A small network was shown many inputs. Here are its activations along a few directions, one row for each input.
In each table, some parts of the input vary, and every possible input appears once, in random order.
A made-up example of a description, with smaller parts first: one of 2 separate values, together with either a single point or one of 9 places along a line or (one of 4 places along a line, together with one of 5 places around a ring).
Shared parts are said once, and a part with two or three values counts as separate values.

Other details of the inputs shift rows strongly along two fixed directions, in all tables alike. That doesn't count.

A family of inputs:
row 1: [-54  11 -23  14  -6 -29 -10  -6 -28   0  11]
row 2: [ 31 -21  44  14   5  33   2   5  17  -5   3]
row 3: [-8 -3 -6  8 -4  4  2 -2 -3 -2  1]
row 4: [-12   0  38  31  11   4 -29  10  25  -8 -14]
row 5: [ 49   7 -43 -61  -6  -1  41 -15  -4   6  -6]
row 6: [-27  23 -12   1   9 -33 -15   2  -2  -2 -11]
row 7: [ 51  10 -53 -72  -3  -2  41  -3  -7  12  -4]
row 8: [-51   9 -19  13 -11 -30 -12 -11 -24   3  12]
row 9: [ 19 -19  44  19   5  28  -3  14  10  -4   3]
row 10: [ 44 -23  40  12   5  46  -1  15  28  -2  -1]
row 11: [-54  13 -34  19  -5 -30  -7  -6 -28   2   8]
row 12: [-51  11 -32  20  -9 -29 -15  -7 -21   9  14]
row 13: [ 30 -21  43  12   4  38   1   8  18  -8  -1]
row 14: [ 50  19 -31 -70   6 -17  26 -11  14   5 -20]
row 15: [-18 -16  42  41  -2  18 -22   8   5  -6   5]
Description of these inputs: one of 3 separate values, together with either a single point or one of 4 places along a line.
Question: The inputs of row 2 and row 13 match in every part but the choice among 3 separate values. If row 5 is changed in the same way as row 2 into row 13, which row does it become?
Answer: row 3
Question: Which other rows agree with row 11 in the choice among 3 separate values? List them by row number.
Answer: row 1, row 6, row 7, row 9

A family of inputs:
row 16: [ 23  -9  17 -16  -5  22   4   4  17  -9 -12]
row 17: [-24   6  -9  24   0 -20  -7 -15  -5   3   1]
row 18: [ 14   9 -26 -25   0  -4  21  -7  -4  -7 -16]
row 19: [-33   5  -5   8  -3 -10 -12  -5  -5 -12  -5]
row 20: [-21   9 -15  20   4 -15 -14  -4   0   8   7]
row 21: [-37  -5  29  47   1  -4 -30  -9   9  -3   8]
row 22: [ 26  -5   7  -4   4  24   1  16  15  -1 -10]
row 23: [31 -5 27 -1 13 11 12  6  6 -4 -6]
row 24: [ 16   8 -16 -30   2  -9  10  10  -8   9   0]
row 25: [ 37  -5   2 -33  -7   8  12 -11  17   6  -4]
row 26: [-24   5  11  26  12 -10 -17  12  -7   1   7]
row 27: [ 33  -5  15 -37  -1   5  14   3   6   0  -4]
row 28: [-44   0 -82 -22 -36 -21  32 -22 -66  11  37]
row 29: [-37  -3  39  39   6  -6 -26   5  -3  -9   7]
row 30: [ 26 -16  33  27   6  27 -13  12  27   8   2]
row 31: [ 13  10 -29 -24   5   1  12   4   1  -1 -10]
Question: What do these inputs look like to the network?
Answer: either a single point or (one of 3 separate values, together with one of 5 places along a line)

A family of inputs:
row 32: [ 28  -8  36  17  17   5 -12   0  29  -1  -2]
row 33: [ 19  27 -42 -53  -9 -31  36 -15 -20  11   4]
row 34: [-48   4  23  23 -16 -13 -17  -1 -18  -4  17]
row 35: [-62   3 -12  41  -3 -13 -13   9 -34  -5   0]
row 36: [ 21 -17  49  18  11  35   1  27   0   4   2]
row 37: [ 43  -8  17 -34  -1  19   8  -7  27 -10 -15]
row 38: [-49  14  -2  33   3 -30 -27 -10 -16  18   3]
row 39: [-30  -3 -17  -8  -9  -6   9 -14 -29  -8   8]
row 40: [-52  -5   3  21   3 -24 -35 -11 -14   1  10]
row 41: [-19  13 -21   9  -8 -19   9 -12 -15  -6  -1]
row 42: [ 42  -5  -4 -24   9  20  10   9  11   2 -28]
row 43: [  8 -16  43   5   5  11  -7   4  19 -12   8]
row 44: [ 65 -39  11 -25 -30  29  22   1  17  14   4]
row 45: [-26   7 -41  -8 -20   3   0 -12  -7   0   6]
row 46: [-24   7 -12 -17  -4 -31 -14 -12  -2  -4   5]
row 47: [-58  11  -4  30   7 -35 -25  14 -11  -7   8]
row 48: [-43   9 -34 -10 -12 -25 -11 -21 -19   1 -11]
row 49: [ 41   3   4 -15   3  11  25  -6  21  -5 -16]
row 50: [ 45 -13   7 -21  11  33  27  15  -2  -5  -9]
row 51: [ 11 -20  34   9   6  27 -15  -5  15  -6 -10]
row 52: [-59  14 -11  29   2 -27 -19  10 -10 -11  -2]
row 53: [ 25 -14  20  32  17  27  -9   4  24   7  20]
row 54: [ 36  19 -81 -74   1 -14  31   3  -8  12   7]
row 55: [ 15  -2  24  13   6  16 -11  16  23  -9 -22]
row 56: [ 15  -8  37  12  14  20 -16  22  11  11 -11]
row 57: [ 15 -17  28  28  13  26   9  -2   1  -5   2]
row 58: [-32  18 -58   8  -3 -18  -1 -17 -11   8  12]
row 59: [22 -4 27 31  7 32 -8  7 22 17 15]
row 60: [-47   9   3  35  -1 -14 -18  14  -3 -11  -9]
row 61: [ 20 -29  45  15  -2  45   9   2   4 -13  -3]
row 62: [ 10  23 -39 -78 -18 -28  32 -15 -11   6  -2]
row 63: [ 30   9  10 -26   4   1   2  16  15   7 -14]
row 64: [-60  16   4  34  -6 -27 -22  16 -26   0  11]
row 65: [ 18 -12  40  30  13  10  -2   3  10  -7  13]
row 66: [ 27 -19  55   0   5  33 -12   4  18   7  -5]
row 67: [ 49  -3 -20 -24   7  36  16  15  20   1  -5]
row 68: [ 26   0  42  15   9   9 -10   3  28   8  -6]
row 69: [ 23 -22  49  11  -3  36   2   3  15 -20   2]
row 70: [-39  22 -19 -21 -16 -38 -13 -13 -11   7   1]
row 71: [ 47  -8  14 -29  -7  40  12   6  19  11  11]
row 72: [-49  16 -11  34   3 -33 -26 -14  -1  -2  -3]
row 73: [-39  15  15  34   0 -24 -15  -3  -2   7   8]
row 74: [ 30 -29  42  15   8  47 -13  11  29  -3  21]
row 75: [-67   1  10  26 -12 -16 -15  -5 -35   3  20]
row 76: [-40   6   5  45   0 -16 -12  -8 -11 -10   8]
row 77: [ 17  20 -55 -62  -2 -32  30   3 -24  -2   2]
row 78: [  9 -10  32   6  -6  18 -12  -3  25 -12 -16]
row 79: [ 35   2   0 -30  12  -3   3  13  16  -2 -10]
row 80: [ 29  18 -60 -57  -1 -20  30 -26  -9  12 -23]
row 81: [ 30 -24  44  26  19  27   6   5   5  -1  12]
row 82: [-60   2  -6  52  -2 -15 -10 -10 -29  -2   6]
row 83: [ 20 -15  33  24  22  10 -15  -2  16   6   0]
row 84: [ 16  18 -64 -62   3 -22  21  -7 -16   7 -21]
row 85: [-27 -17 -10  52 -25 -20 -13  -8  -9  21  17]
row 86: [ 28  20 -48 -61   1 -18  21  -1   3  -2 -22]
row 87: [ 22  -3 -34 -66  -5  -9  36 -15 -27   0  11]
row 88: [-54   4 -10  31  12 -30 -36   8 -18   5   3]
row 89: [ 11  -8  28  22   2  24  -1  21   6 -15 -10]
row 90: [-23  19 -30  -8   5 -43   4 -13  -9   2   8]
row 91: [ 30   9   9 -30   4   4  16  19  10   4  -8]
row 92: [ 46 -43  37  31 -13  35  -3  26  20  13   1]
row 93: [ 25  13 -41 -76 -11 -13  36 -19   0  -8 -10]
row 94: [-27  17 -59  -3  -8  -9  -1   4 -12   3  -2]
row 95: [ 28   5 -44 -58   6 -12  35   5 -27   4   2]
row 96: [-60   1   3  23 -10 -29 -21  -7 -24 -12  23]
row 97: [23 -6 32 21 12 17  3 -1 27 -9 -6]
row 98: [ 21 -12  24  21  17  18  -8  -7  17   2 -12]
row 99: [-43  12  -8  35  -2  -4 -27  19  -8  14  15]
row 100: [ 23 -11  14  38   5  40  -3   1  26   3   1]
row 101: [ 18  -3  28  24   6  12  -9  -3  28  -5 -17]
row 102: [ 34  -9 -11 -26  -5  37  12  -5  18  -3   5]
row 103: [-28  10 -18 -15 -16 -18   5 -13  -6 -11  -7]
row 104: [-39   4  12  37   2 -12  -7  -3 -25  11  15]
row 105: [-22  12 -25  -3  -3 -17   4   7 -20 -11  -2]
row 106: [ 28  10 -40 -69 -22  -6  41 -18 -13 -11  -9]
Question: The inputs of row 75 and row 104 match in every part but one. If row 44 is changed in the same way as row 75 into row 104, which row does it become?
Answer: row 85
Question: The inputs of row 65 and row 77 match in every part but one. If row 68 is changed in the same way as row 65 into row 77, which row does it become?
Answer: row 63
Question: What do these inputs look like to the network?
Answer: one of 3 separate values, together with either a single point or (one of 4 places along a line, together with either a single point or one of 5 places along a line)
Question: Change only the choice among 3 separate values in row 43. List by row number the other rows that result.
Answer: row 47, row 90
Question: Change only the choice among 3 separate values in row 95. List by row number the other rows that result.
Answer: row 81, row 87
Question: Change only the place on the line of 4 in row 54. List by row number the other rows that result.
Answer: row 67, row 94, row 99
